Each row below is a small network's average activation on inputs in which a field has the value named, seen along a few directions.
Values that are neighbours, or in one group, have similar rows; names and order tell nothing.
(in the rows, 500 means zero)
Random noise pushes rows far along 2 fixed directions. That doesn't count. These rows show it; they differ only by the noise:
636	474	760	446	471	613	560	450	503	210	367	379	849
432	236	353	516	295	452	395	860	686	597	599	549	462
660	441	590	431	323	427	260	543	543	673	502	439	523
500	317	496	493	359	512	460	719	623	451	516	490	603


Field Segu:
k12: 468	846	564	587	578	595	570	194	459	249	282	351	542
k9: 426	467	430	654	614	399	631	594	612	479	466	465	268
k5: 394	384	573	317	529	505	577	395	446	357	492	500	707
k1: 398	431	399	477	654	435	668	517	612	464	561	572	625
k8: 273	330	447	626	583	432	697	596	744	380	426	448	517
k4: 545	442	498	422	560	474	515	409	373	683	604	576	292
k6: 818	784	729	438	716	367	502	115	246	679	376	408	482
k11: 661	497	638	416	339	395	260	422	466	692	492	463	495
k10: 549	743	640	559	464	730	465	395	324	345	386	632	618
k3: 702	452	577	512	583	613	454	407	409	324	566	552	538
k7: 215	635	249	640	656	651	765	698	541	358	573	540	525
k2: 413	640	296	438	398	526	380	466	315	750	646	540	226
The values of Segu form a 3 by 4 grid.
Q: Name the neighbours of k3, in listed order.
A: k4, k11, k10
Q: Name the neighbours of k9, in listed order.
A: k12, k8, k6
A value of Segu combines one of 3 hidden first parts with one of 4 second parts; all combinations occur once.
Q: k1 and k8 share the first part; k1 and k6 share the second. Which value has the first part of k6 and the second part of k8?
A: k9
Q: k2 and k10 share the first part; k2 and k5 share the second. Which value has the first part of k5 and the second part of k10?
A: k11
